These are the activations of a small network on made-up records, seen along a few directions, one row for each record.
Each row is followed by the record's values for the fields MIGUZ, PEBA, PASU, SUPU.
A field that a record lacks is written none.
The largest differences between rows may come from other fields.
Strong random noise was added to every row along 10 fixed directions; ignore it. To show where, here is one row again and again, with new noise each time:
[ -78 -185 -242  143   47  121   85  -81  173  146  -41  183   -2  174
  -69   32   -5 -199  -73  162   24   23  -75    5   63 -343   63  -73
 -308 -324  168]
[  39  108  -35   60 -154   27  -79   96 -119  277 -167   19 -187   65
  -95 -201   11 -529  -69 -132 -114  -59  230  193  411   54   -7  -40
  -61  176  -67]
[ -50  130   15  234   31  -30  308 -130   56  149 -160  -31 -168  282
 -195 -139   18 -248 -181 -192  -24 -186  131 -108 -171   79  290   90
 -184 -356   35]
[ -68  116  114  125  -76  -37  209   70   29  -31 -119 -168 -139   41
   34   27    8   15  114  -43  -96   47   -6  146  -20  137   22  -53
  -48   78 -132]
[-281  -47 -172  202  -81  226   77  148  186   68 -387 -111  -58 -171
  111   80   84 -102  131  116 -145  285  -30   66  207   38 -155 -143
   77   79  -84]
[ 209  166  133  138  118 -158  324 -184 -147  161  136 -154   85  332
  -30 -114   79 -189  183 -138 -144  -85  -93  148 -173  359   29 -174
  -90  277 -409]
[ -81  -23   37 -169 -208   23  -65  191   33 -166  101   42 -227   10
  112  113   69  203  120   97  -71  191 -263   83  120 -346   19 -120
 -128   31   48]
[ -98 -100 -128    9  -41  118  -83 -129   -6 -128  220  153   18  -13
  -22   20  -25  -57   13   82  -18   86   65  -50   98 -276  -13  -23
 -210  -32  135]
[-329  137 -103  373   93  341  290 -269   72 -282  169 -281  187 -267
  185  -87  231  228  274 -156 -139  298  100 -383  100   99  -15  -94
  -39  323 -178]
[-204  166  -96  -77  -92  200 -143  -22  -80   66  -86  -72 -137   19
   38 -192  401  -98   25 -281 -320  273 -152 -407  170   50   52 -152
  297  153 -199]
[ -78  107   43  460  279   70  247 -518   39 -187  452 -198  256   21
  -44 -142  -40  181   18 -241   45 -147  427 -159  222  -72  104  137
 -352  -87  172]
[ -36 -129   88  -41   46 -137 -247 -168 -135 -213  129  -17  226 -120
    4  251 -249   15  199  204 -157  122  214  373 -116  323 -435  -37
  202  267 -113]

[  58  117   43  191 -113   78  666  252  275   83 -149 -132 -176  164
  169  -11  -18  195   35   49  162  -42 -352   93   18 -126  328  -46
 -442  -82  -99]	<MIGUZ:teto PEBA:tuz PASU:bug SUPU:zeki>
[ 182   -9 -237  112   77  307  396 -185  -10 -111   65  167  476    9
 -109   25  -34  -69  152  143  149   -3  148   41  151  265 -265  -58
 -117  158   83]	<MIGUZ:bupel PEBA:luk PASU:fedut SUPU:none>
[ -56 -192 -213   47  426   76   68 -392  -11   66  -62  154  398  309
 -272   51  -45  -87 -128   74  -31  -74 -125 -342 -532  134   98   99
  167 -454   32]	<MIGUZ:teto PEBA:luk PASU:fedut SUPU:none>
[  28   32  210   -3  196 -414  -91 -253 -185  -33  315 -171  -30   40
   67 -157  108 -135 -101 -285  -76 -163   85  -70 -409   77  140   29
   17  129 -300]	<MIGUZ:bupel PEBA:tuz PASU:bug SUPU:nidi>
[ -98   51  189 -154  -71   45   -7   48  -66 -334  -65  -28  -39  -43
  -71   68   68  227  -20  -54  -17  128  100 -159 -161   52  -38   95
  202  -66  110]	<MIGUZ:bupel PEBA:luk PASU:fedut SUPU:miz>
[  50  -87    5  -74  165 -158 -261 -111    9  148  100   -3   46    4
   78 -111  133 -152 -113 -142  -72    5   59   62  212 -283  -18 -126
  -93  -22   21]	<MIGUZ:bupel PEBA:tuz PASU:bug SUPU:miz>
[  65  237  318  162  124 -251   -7 -192 -138   87   49 -289  -52  164
 -161 -197 -146  -87 -195 -397  -16 -382  470    8  -16  286  199  260
   17 -113  -29]	<MIGUZ:teto PEBA:tuz PASU:bug SUPU:none>
[ 194  135   94 -237  -82 -143   -3   -6 -168  -57  214  196 -191  286
 -136  -77  -34  -92 -167  -83   89 -200 -110  -76 -303 -144  260   83
 -144 -208   93]	<MIGUZ:bupel PEBA:tuz PASU:bug SUPU:none>
[-146 -245   97  106  107 -164 -119    8  103  -78   76 -205   66 -163
  296  258 -197  237  272  289  -52  146 -134  290 -346  -37 -178 -154
  -40  235 -289]	<MIGUZ:teto PEBA:tuz PASU:bug SUPU:none>
[ -28   26  103  -48  -63    0  285  171 -133 -151   99    1  -80   17
  -42  -54 -117   -5   94   46   61  -62 -169  -67 -341 -150  276   24
 -277  181 -186]	<MIGUZ:teto PEBA:luk PASU:fedut SUPU:none>
[  67 -158  170  256   56 -319   58 -164   -4  -78  115   25  -54  -66
    5  154 -535 -171  -80  323  181 -239  375  565 -474   73  -27   76
 -392 -122   72]	<MIGUZ:bupel PEBA:tuz PASU:bug SUPU:zeki>
[ -74  -38   64 -102  -62   39  -88  -63 -115 -182   85   24   31 -159
 -109   78 -101 -131  -29  -37  -41  -19  294    3 -111   18 -150   52
   31  108   36]	<MIGUZ:bupel PEBA:luk PASU:bug SUPU:none>
[  -8 -192 -373  114  192  231  401 -332   -8 -168  -25  255  533  101
 -201  229 -148 -266  198  356   68   84   22 -186 -660  454 -224  -51
    8   -5 -120]	<MIGUZ:bupel PEBA:tuz PASU:fedut SUPU:none>
[-139 -384 -190 -291   40    8 -370 -188  -20  150 -306  295   -9  179
 -121  252  212 -368 -267  126 -270  188 -119 -231 -659   95 -200 -139
  496 -454   24]	<MIGUZ:bupel PEBA:luk PASU:bug SUPU:zeki>
[-114   48 -176  102  -33  163  297   84  -29   80 -502   94  209  -37
 -285  -20 -182 -384  -28  130   68  -57  113    0 -243  489   10  142
  215  -39  -88]	<MIGUZ:teto PEBA:luk PASU:fedut SUPU:none>
[ 170  214  140 -143 -232  -62 -219  121 -163  164   52   40 -325  194
  -67 -190   49 -139 -274 -289  -81 -235  303    9  263   84  113  100
   10   33   49]	<MIGUZ:teto PEBA:tuz PASU:bug SUPU:zeki>
[  45  -20    7   -3  225  -18 -156 -321 -143    8  268  -36  268  121
  -60  -23  -11  -34   -2 -107  -83  -66  131 -167 -146  139  -29   23
   90   28 -101]	<MIGUZ:teto PEBA:tuz PASU:bug SUPU:none>
[  98   90    1 -111 -266  -84  -23  271 -124  128 -207  185 -216  -49
  -17 -148  -61 -535 -131   -6   27   25    5  271  189  -65   23   20
 -110  260 -127]	<MIGUZ:bupel PEBA:tuz PASU:bug SUPU:zeki>
[  92   12  -92   73  -97  -21  129  130   26  401 -290  154 -145  262
 -174 -118 -109 -515 -176   32  108 -220    7   66 -153   21  226   11
 -176 -215  -48]	<MIGUZ:teto PEBA:tuz PASU:bug SUPU:none>
[  41 -159   22 -138   50  -15  -51  -47 -105   15  -24  186 -119  119
   -7  271  -92  -48   71  127 -130   12  -49  -35 -564    1   18    1
   11  -30 -137]	<MIGUZ:teto PEBA:luk PASU:bug SUPU:nidi>
[ 182  124  189  125  147  -86  287   44  131  363   -3 -173 -206  424
  -25  -90  210   54  -75 -297  -23 -212 -241   15  143 -336  266 -122
 -245 -319   54]	<MIGUZ:bupel PEBA:luk PASU:bug SUPU:none>
[-137 -332 -203  152  369   38  -58 -401  150   30   11  -15  438 -102
   88  202  -24   -8  104  227  -73  171  -36   36 -269  101 -410 -134
  148   -5  -91]	<MIGUZ:bupel PEBA:luk PASU:bug SUPU:none>
[  73  229  225 -314   20 -251  -62  -24 -228   16   92  -82  -93  311
  -70 -178  196  229    2 -279 -162  -71 -419 -214 -334  188  287    4
  358   24 -281]	<MIGUZ:teto PEBA:luk PASU:fedut SUPU:none>
[-320   34  -16  307  140  112   48 -259  271 -248   93 -277  187 -211
  172    4   42  612    2  -56  114  128  -51 -333  198 -211  147   60
   -6 -243  174]	<MIGUZ:teto PEBA:tuz PASU:bug SUPU:zeki>
[  64  165  170  -67 -149 -189  110   43  -90  -39  -43   24 -133   96
 -271  -59 -206  -17 -208 -117  156 -272  176   38 -136   52  247  303
  -87 -275  192]	<MIGUZ:teto PEBA:luk PASU:bug SUPU:none>
[ 219  132   34 -238  -38   37 -188   81 -237  143  253   14  -47  237
  -38 -164  215 -105   89 -241 -147  -15 -114 -108  484 -176   10 -167
   33  243  -72]	<MIGUZ:bupel PEBA:tuz PASU:fedut SUPU:none>
[ 107 -107  155  -65  143 -266  -24  147  -68  204 -235  -50  -50  260
 -146   75 -254 -124  -58  115  -33 -204 -158  328 -245   59   76   58
   53 -157 -120]	<MIGUZ:teto PEBA:luk PASU:fedut SUPU:none>
[  -4   55   73  -74 -216 -121   77  -19  -64  -20  -89  182 -291   12
 -197  -69 -168 -327 -249  -79  137 -244  276   58 -339    9  175  198
 -146 -212  159]	<MIGUZ:bupel PEBA:luk PASU:bug SUPU:none>
[ -12  146  219  203  104 -141   56  -26   75   45  127 -371   17   -6
  223  -64   16  367  161 -140    5  -28  -76  102  170   27   61  -40
  -22  160 -170]	<MIGUZ:teto PEBA:tuz PASU:bug SUPU:none>
[  85  -49 -162 -213 -128   62  136  448  -19  298 -454  191  -76  212
 -164  -25  -10 -312  -61  245   42    3 -475  130  -41  -35  110  -92
   32  -87 -117]	<MIGUZ:teto PEBA:luk PASU:fedut SUPU:none>
[-214    9  350  117   94 -142 -195   84   62   19 -349 -326 -312 -181
  104  207  -81  190  -35 -222 -237  -10  247  113  -73   69  -93   91
  333 -143  -67]	<MIGUZ:bupel PEBA:luk PASU:bug SUPU:nidi>
[  10  -78   25  310  166  -87  181 -156  347  -11 -199 -151    8  125
  123  179  -76  418   82  128  -21   12 -157   -1 -515  372   36  -65
  101 -316  -99]	<MIGUZ:teto PEBA:tuz PASU:fedut SUPU:nidi>
[ 305  -29 -150 -372  -86   31 -274 -140 -210   40  385  448   71  334
 -227 -168  119 -133 -217 -118  136  -99  -84 -336  168 -147  139   83
   -3 -204  199]	<MIGUZ:teto PEBA:tuz PASU:fedut SUPU:nidi>
[ 300   36  151 -416  -59 -172 -169   61 -161   69  270   85  -25  177
  188  126  184  208  237   86 -118  104 -511  170   25  240 -145 -288
  209  287 -209]	<MIGUZ:teto PEBA:tuz PASU:fedut SUPU:nidi>
[  38 -130  -83   -3  -28   -3  -73   28  -47  212   75  228 -178  194
  -63 -238    9 -283 -144   67   43 -167 -112 -187  -62 -547  445   -7
 -304 -156  -11]	<MIGUZ:teto PEBA:luk PASU:fedut SUPU:miz>
[-203  -68 -174  224  148  214   27   35  247  195 -328  -50  -40  -40
  -14  -53  113  -12 -128  -53  -12   31  -51 -147  295 -243    1   -6
   20 -355  199]	<MIGUZ:bupel PEBA:luk PASU:fedut SUPU:none>
[-110  130  -18  166  210  128  199  -48  207   13 -352 -205  117  220
 -123  142  123  294  -90 -141  -75   -2   -7 -278 -100  224   40   58
  348 -542  154]	<MIGUZ:bupel PEBA:tuz PASU:bug SUPU:none>
[ 150  119  -98 -266 -118   97 -142 -294 -256 -232  347  342   72  209
 -219  -55   79   99 -114 -115   38  -98   69 -513 -425  358   93   92
  168 -163   86]	<MIGUZ:teto PEBA:tuz PASU:fedut SUPU:none>

Here are new rows. What are their fields?
[  48  252  113  -75  -66   -7  293   18  -66 -106 -266   -6  -99  125
 -105    8  153  -82   12 -133 -145   11  -45 -241 -360  447   79  -43
  157   55 -166]	<MIGUZ:bupel PEBA:tuz PASU:fedut SUPU:miz>
[-136 -180 -107  234  237  140  -24 -156  178   53   38  -59  191  -25
    5  145   46   91  -39   37  -50  148   20 -110  215 -289  -71  -12
 -107  -59  125]	<MIGUZ:teto PEBA:luk PASU:bug SUPU:zeki>
[  42   88 -303 -147  -35  354    0 -101 -166   63   26  236   68  154
 -154 -124  285 -354   -6 -181 -115   68   39 -449  169   61   31  -75
   97   41   46]	<MIGUZ:bupel PEBA:tuz PASU:fedut SUPU:none>
[ 138  122   84  -83   -5 -114  187   33  -87    0   14 -119  120   73
  -20  -13    9  124  117    6   22   13 -242   82  -58  179  -17   13
   44  166 -174]	<MIGUZ:teto PEBA:luk PASU:bug SUPU:none>
[ 274  313  243 -187 -151   28  330  302 -141 -170    3 -137   94  180
 -130  143   14  221  265 -113    7  -55  -25  207  417  265 -143  -18
   92  195   49]	<MIGUZ:bupel PEBA:tuz PASU:fedut SUPU:none>
[ 105 -117 -402   57  123  127  -21 -248   25  270  130  250  332  225
  -70 -163   93 -185  -62   56    4   16  -84 -236  260   16  -94  -75
   98  -76   39]	<MIGUZ:bupel PEBA:tuz PASU:fedut SUPU:zeki>
[-291 -321 -284  186   18   90  -41 -167  142 -110  170  146  -89 -313
  161  -33 -134    0 -105  263  176   97   21 -198 -335 -540  169   74
 -489 -107  101]	<MIGUZ:teto PEBA:luk PASU:bug SUPU:none>
[-110 -315 -322 -256  120   23 -314 -189  115   86   37  319  161   37
   63   30  291  124 -114  292 -123  284 -579 -448 -337 -395   -7 -153
  107 -356  -33]	<MIGUZ:teto PEBA:luk PASU:bug SUPU:miz>
[ 106   29 -195 -117  -86  225  -16   80  -73   53   86  139  -65  131
  149   37  320   37  249   53 -145  248 -394 -215 -123   65  -72 -361
  113  263 -215]	<MIGUZ:bupel PEBA:tuz PASU:fedut SUPU:none>
[-267 -294 -146  -51   12  123 -213  -69  -20 -123  -33  233  -35 -177
  -78  126 -178 -255  -56  170  -52   57  143 -115 -378 -202  -76   19
   -2  -70   64]	<MIGUZ:bupel PEBA:luk PASU:fedut SUPU:none>
[  38  205  177 -268 -279 -162  -52   40 -394 -288  335  143 -157 -268
  -32 -174  -62 -407  -37 -137   -4  -72  320  -87 -331  237  100  136
   20  537 -195]	<MIGUZ:bupel PEBA:tuz PASU:bug SUPU:nidi>
[ 349  199  267  -36   64 -264  164  101  -28  241  153 -223  -89  407
   56 -128   80  184   17 -166   86 -227 -297  236  249  -83  220  -63
 -211  -39 -105]	<MIGUZ:teto PEBA:tuz PASU:bug SUPU:none>
[-386 -217 -131   17  101  -64 -450   62  279  292 -459   31 -282 -175
  106   20  278 -295 -488 -143 -226  159   -5  -99  198 -373  -13  -21
  203 -520  265]	<MIGUZ:bupel PEBA:tuz PASU:bug SUPU:zeki>
[   8   92   25  155   80   16  535   78  217   67 -115 -207  140   70
  -31   51   29  239  196  132   65   47 -304  -16 -166   71  170 -108
 -161  -26 -129]	<MIGUZ:teto PEBA:luk PASU:bug SUPU:miz>
[-124 -257 -215  -45  -28  166 -166    8  113  -28   33  145   78 -248
   95  126  -13  -79   23  231   43  170  -47   97  172 -363 -264 -111
 -109   39  136]	<MIGUZ:bupel PEBA:luk PASU:bug SUPU:none>
[ -70  109  -37  125  -65  242  137  -36   95 -224   87   12   -6  -29
    6   14   24  314   39  -25  160   23   22 -293   39    5  122   94
 -100 -186  255]	<MIGUZ:teto PEBA:tuz PASU:fedut SUPU:none>
[ 320   12  221 -169   86 -265  -10   52   65  187   72 -111  -10  342
   63  115  113  373   18  -49  -39  -66 -296  326  138  -54 -138 -196
   69 -154   43]	<MIGUZ:bupel PEBA:luk PASU:bug SUPU:none>
[ 208   -9  -47 -112  133  -54 -155 -131  -38  359   44   33  100  229
  -12 -128  206 -184  -42 -124  -87  -17 -196   82  302  -67 -150 -171
  118   21  -41]	<MIGUZ:bupel PEBA:luk PASU:bug SUPU:none>
[ 224  134  355  -31   20 -243 -205   68 -120  -81  110 -242  117   13
   35  158 -274  342  139   -9   18 -136  208  476  270  306 -262   83
  187  157   11]	<MIGUZ:teto PEBA:tuz PASU:bug SUPU:none>
